Here are a small network's activations along a few directions, averaged over the inputs that share one value of a field.
Related values have similar rows: they may be neighbours, one step apart, or belong to one group.
In the rows, zero is written as 500.
Random noise pushes rows far along 7 fixed directions. That doesn't count. These rows show it; they differ only by the noise:
[356 210 403 449 197 624 770 436 374 629 476 583 516 681 391 540 377 451
 516]
[487 501 542 610 420 566 607 490 574 391 551 190 449 675 644 663 622 553
 540]
[657 633 493 132 584 418 220 761 628 554 330 318 392 559 416 362 469 455
 433]
[401 498 376 287 509 539 427 462 516 623 490 450 437 638 444 521 374 356
 384]
[519 397 573 372 354 512 656 615 582 514 418 264 475 631 446 470 675 657
 656]
[419 441 375 471 438 589 521 385 396 551 503 542 445 672 524 598 267 298
 332]
[745 530 761 591 555 515 402 651 488 327 342 512 436 294 609 283 581 550
 519]
[259 367 432 501 476 830 496 366 500 503 650 361 446 520 652 495 523 382
 379]
[324 462 437 313 567 584 538 345 520 613 522 421 449 608 475 489 498 433
 451]


Tusi, 11 values:
d11: [551 440 658 778 455 646 386 532 464 430 609 554 441  70 669 320 626 553
 494]
d8: [546 619 500 727 597 370 464 498 519 380 602 585 627 395 606 568 553 592
 587]
d2: [816 709 445 704 607 381 286 670 486 349 527 379 504 584 585 683 397 416
 475]
d7: [565 446 533 739 285 481 775 487 394 492 538 378 492 666 461 721 584 614
 703]
d3: [581 503 541 534 330 390 544 664 591 406 399 476 585 592 476 547 545 615
 538]
d6: [535 682 425 543 443 197 395 620 715 483 529 423 501 636 377 745 417 501
 498]
d1: [590 488 408 551 413 505 359 711 517 478 576 582 630 362 436 476 513 518
 563]
d5: [447 534 405 504 412 529 622 552 528 339 552 356 560 714 616 627 505 544
 446]
d9: [611 776 577 455 744 329 211 559 659 499 442 479 397 327 511 520 490 443
 405]
d10: [471 266 427 702 205 651 654 500 242 554 614 656 568 496 503 567 402 484
 568]
d4: [549 390 323 697 323 761 417 709 422 297 575 495 563 541 728 620 322 421
 252]
Tusi is arranged as a ring.
Going along Tusi from d2 by way of its neighbour d1, in what order are d11, d8, d9, d10 met?
> d8, d9, d11, d10
List every value one step from d5, in the order listed.
> d3, d4

Mozus, 11 values:
t3: [645 359 603 316 279 529 446 842 617 535 369 289 434 541 335 307 607 610
 637]
t8: [472 763 365 327 677 372 158 631 758 514 537 333 553 586 515 639 518 435
 407]
t4: [497 456 604 376 439 459 590 634 737 544 452 244 428 475 418 452 737 655
 678]
t7: [585 546 445 625 403 560 403 647 492 432 609 355 503 467 627 607 538 484
 517]
t1: [234 463 298 355 743 835 457 302 464 496 689 322 517 567 638 470 557 415
 428]
t5: [446 485 246 620 333 507 501 383 330 643 655 648 486 598 474 712 191 233
 349]
t11: [835 288 667 688 121 439 626 798 380 348 189 667 472 500 455 451 317 546
 541]
t9: [335 478 453 713 516 727 541 279 457 490 681 268 450 647 688 694 579 456
 427]
t6: [369 460 517 419 570 438 741 233 438 529 471 603 491 681 446 549 407 491
 449]
t2: [598 594 369 154 797 541 524 408 265 441 347 470 440 785 561 400 294 444
 288]
t10: [449 594 344 563 415 565 313 557 512 405 599 458 514 576 690 680 330 357
 251]
Mozus is arranged as a ring.
Going along Mozus from t11 by way of its neighbour t4, in what order are t3, t8, t2, t10 met?
> t3, t2, t8, t10
List every value one step from t7, in the order listed.
> t1, t5
